These are the activations of a small neural network, seen along a few directions. Each row is one input.
In each table, some parts of the input vary, and every possible input appears once, in random order.
A made-up example of a description, with smaller parts first: values(2) and (point or line(9) or (line(4) and ring(5))).
Shared parts are said once, and a part with two or three values counts as separate values.
In the rows, zero is written as 128.

Table:
R1: [120  61 117 122  90 123  83  49 159  94  48]
R2: [147  26 131 101 101 118  81  54 168 158 109]
R3: [117  60 170  94 135  95  84  40 183 122 105]
R4: [106 165 101 103 112  66 164 211 150  97 181]
R5: [152  70 139  76  87 126  46  68 150 129  73]
R6: [ 87 142 139 156 132 178  84  87 115 168 131]
R7: [195 165 127 140 161 160 128 184  77 112 137]
R8: [ 95 126 147 155 149 141 114 106  96 177  69]
R9: [102 106 108 138 158 173 108 105  96 114  69]
R10: [ 98  63 177 103  47 137 100  46 153 119 109]
R11: [ 71  90 164 132 154 140  88 131  88 122 134]
R12: [108 106 163 123 201 132 114  84 100 130 135]
R13: [171 148  59  98 124  81 187 177 148 143 186]
R14: [ 85  44 172 110  87  96  61  81 159 107 108]
R15: [144 117 132 104 153 164  76 112  68 137 102]
R16: [137 191 135 189 141 177 135 162 130 144 165]
R17: [158 155 159 156 210 131 166 158 114 106 168]
R18: [ 78 108 168 116 115 190 125 104  94 141 128]
R19: [152 154 104 173 167 172 160 179 109  90 103]
R20: [121 139 160 165 163 139 140 206 102  98 168]
R21: [113  81 155 140  81  90  88  50 158 158  48]
R22: [147 175 143 191 156 135 167 175 103 150 105]
R23: [114 182 105  88  73 114 202 183 156 116 177]
R24: [139 182  44 112 115  92 187 179 151  85 119]
R25: [184 192  66  82 108  78 156 180 114 106 156]
R26: [134  72 123 124 167 161 109 103  94 172 135]
R27: [184 121 119 158 177 160 160 178 109 148 169]
R28: [127 156 164 150 124 190 176 180 109 118 161]
R29: [107  97 148 142  64 125  59  28 174 146 112]
R30: [135 202  82 132 103  54 195 173 140 145 122]
R31: [126 217  75 132  87  96 164 158 167 138 184]
R32: [143 182 100  92 159  59 190 164 164 106 180]
- The inputs of R23 and R18 match in every part but one. If R4 is changed in the same way as R23 into R18, which row does it become? => R11
- What do these inputs look like to the network? => line(4) and ring(8)
- Start at R13 and move only the line(4) part, one step at a time. The first step leads to R27. Which rows follow, in order? => R26, R2
- Start at R21 and move only the ring(8) part, one step at a time. The first step leads to R1. Which rows follow, in order? => R5, R2, R3, R14, R10, R29

Table:
R33: [101 212  97 133  88  95 219 228 148 110 205]
R34: [132  93 152 116  44 115 109  65 201 137 133]
R35: [131 145 105 190 135 187 120 102  87 178  39]
R36: [153  82 119  88 143 142  71 128  76  89  99]
R37: [ 77 111 164 142 160 197 129  99  88 163 141]
R38: [ 46 103 179 127 131  88 119  80 142 120 119]
R39: [157 237  15 135  99  85 216 196 131 123  95]
R40: [ 38 111 180 155  98 108 118  97 161 120 118]
R41: [169 232  75 193 157 130 153 149 109 172  96]
R42: [ 99 138 109 158 106  93 107  76 144 134  13]
R43: [194 153 130 169 196 140 141 168 115 119 162]
R44: [115 201 141 153 182 135 157 153 110 156 202]
R45: [114 109 183 179 131 216 133 126 109 136 117]
R46: [178  46 114  71 117  78  74  53 166 146 119]
R47: [127 164  83 133  77 156  90 119  96 128  41]
R48: [121  61 161 136 146 105  99  93 148  82  77]
R49: [203 147  63  76 155  70 196 218 115  94 162]
R50: [ 75 136 159 125  60 172  97 140 110 114 147]
R51: [185 166  62 107 136  91 207 221 148  66 163]
R52: [117 205 155 184 143 143 155 176 125 158 205]
R53: [153 173  66  73 158  77 196 222 131 108 181]
R54: [162 161 124 138 224 124 142 167 111 157 181]
R55: [ 79 132 145  92  94 158 100 121  94 118 149]
R56: [ 85 102 195 154 104 115 113 101 161  94  93]
R57: [139  59 117  68 112  86  87  51 179 163 136]
R58: [115  97 125  79 135 149  80 122  91 107 122]
R59: [113 206  89  95 117  83 216 211 133 115 208]
R60: [154 197 163 178 156 157 160 177 129 137 171]
R61: [ 92  95 132  80  67  95 104  36 179 162 160]
R62: [164  61 142 136 202 172 104 111  68 146  99]
R63: [149 128  72 120  47  92  98  43 183 183  55]
R64: [155  71 147 162 173 198 115 112  96 120 102]
R65: [144 202 104 128  94 106 223 233 153  82 179]
R66: [ 89  73 159 103 171  83  93  93 138 119  95]
R67: [ 92 100 149 120  34 100 101  67 193 169 161]
R68: [161  57 111  95  86 104  90  57 189 123 117]
R69: [ 78 116 179 178 123 205 128 124 104 166 144]
R70: [144  89 122 114 115 169  81 127 104  63 103]
R71: [122  77 150 129 201 181 109 113  82 165 118]
R72: [112 129 165 118  73 188 100 142 116  93 112]
R73: [205 149 117 142 222 111 132 166  93 139 161]
R74: [140  48 157 105 164  77  91  92 124 103  78]
- What do these inputs look like to the network? => line(6) and (point or ring(6))
- The inputs of R42 and R41 match in every part but the line(6) part. If R38 is changed in the same way as R42 into R41, which row does it become? => R44
- The inputs of R74 and R46 match in every part but the line(6) part. If R56 is changed in the same way as R74 into R46, which row does it become? => R34
- Which other rows agree with R58 in the line(6) part? List them by row number. => R36, R47, R50, R55, R70, R72
- Which other rows does R51 become when the ring(6) part takes its other values? List them by row number. => R33, R49, R53, R59, R65

Table:
R75: [ 88 129 155 120  95  98 107  64 178 135 130]
R76: [140 169 137 167 161 151 148 185  81 108 111]
R77: [115  75 113  75  83  75 104  88 154 106  80]
R78: [117 123 139 144 136 147  81  72 119 163 128]
R79: [168  66 133 104 116  99 100  73 161 145 116]
R80: [154  60 128 120 168 138  90 105  96 113  54]
R81: [149  77 103  91 125 130  80  95 104 136  70]
R82: [185 141 103 129 223 122 163 167 115 126 138]
R83: [182 164  66  97 149 127 157 160  98 105 126]
R84: [ 78 131 138 111  71 115 102  86 167 106  93]
R85: [184 139  82 115 144  92 163 161 160 129 170]
R86: [146 172 134 151 113 109 151 161 152 145 169]
R87: [163  58 144 128 193 122  95  85 109 142  90]
R88: [139 190 112 138 117 142 140 169  89 126 128]
R89: [ 97 140 141 151  67 171 147 137 142 130 127]
R90: [185 146  92 123 193 137 165 175  93  87 107]
R91: [ 95 148 144 155 127 169 138 117 109 182 154]
R92: [103 181 131 129 106  71 160 155 161 136 168]
R93: [103  69 205  89 174 152 111 151 104  92 228]
R94: [125  72 130  84 108  59 108  68 167 136 117]
R95: [100 130 170 185 168 175 148 128  99 159 138]
R96: [108 124 123 136 111 164  74  98 110 136  91]
R97: [111 105 147 167 153 170  84 108  98 112  76]
R98: [119 119 139 135  78 152  92  94 156 115  96]
R99: [140 144  77  96 137  53 170 157 166 120 172]
R100: [159  68 116  96  90 113  96  93 146 115  79]
R101: [129 118 156 143 103 135  97  71 167 144 132]
R102: [140 163 148 173 191 137 147 177 105 147 142]
R103: [157  73 119 100 150 115  84  76 119 166 107]
R104: [182 156  76 105 178 113 155 153 120 144 158]
R105: [140 184 124 144 147 128 139 160 111 165 159]
R106: [ 64 146 156 138  85 115 161 109 161 151 161]
R107: [135 150  62  90 111  69 168 170 148  86 138]
R108: [121 104 164 176 178 153  91  84 108 140 113]
R109: [106 137 158 160  92 153 152 115 152 160 163]
R110: [183 146  70 108 116 107 164 169 139  91 138]
R111: [ 95  71 189  79 149 171 106 173  95  62 190]
R112: [142 173 118 147  85 123 149 176 131 110 139]
R113: [ 92 132 153 176 143 195 143 151  91 129 102]
R114: [ 90 151 129 146 100 189 134 137 100 151 118]
R115: [ 94 183 111 124  81  86 155 174 143 105 135]
R116: [ 55 150 139 129  60 133 157 129 151 120 125]
- What do these inputs look like to the network? => values(2) and (point or (line(4) and line(5)))
- The inputs of R76 and R102 match in every part but the values(2) part. If R90 is changed in the same way as R76 into R102, which row does it become? => R82
- The inputs of R84 and R75 match in every part but the values(2) part. If R115 is changed in the same way as R84 into R75, which row does it become? => R92
- Which other rows does R105 become when the values(2) part takes its other values? List them by row number. => R88
- Start at R85 and move only the line(5) part, one step at a time. The first step leads to R86. Which rows follow, in order? => R109, R101, R79
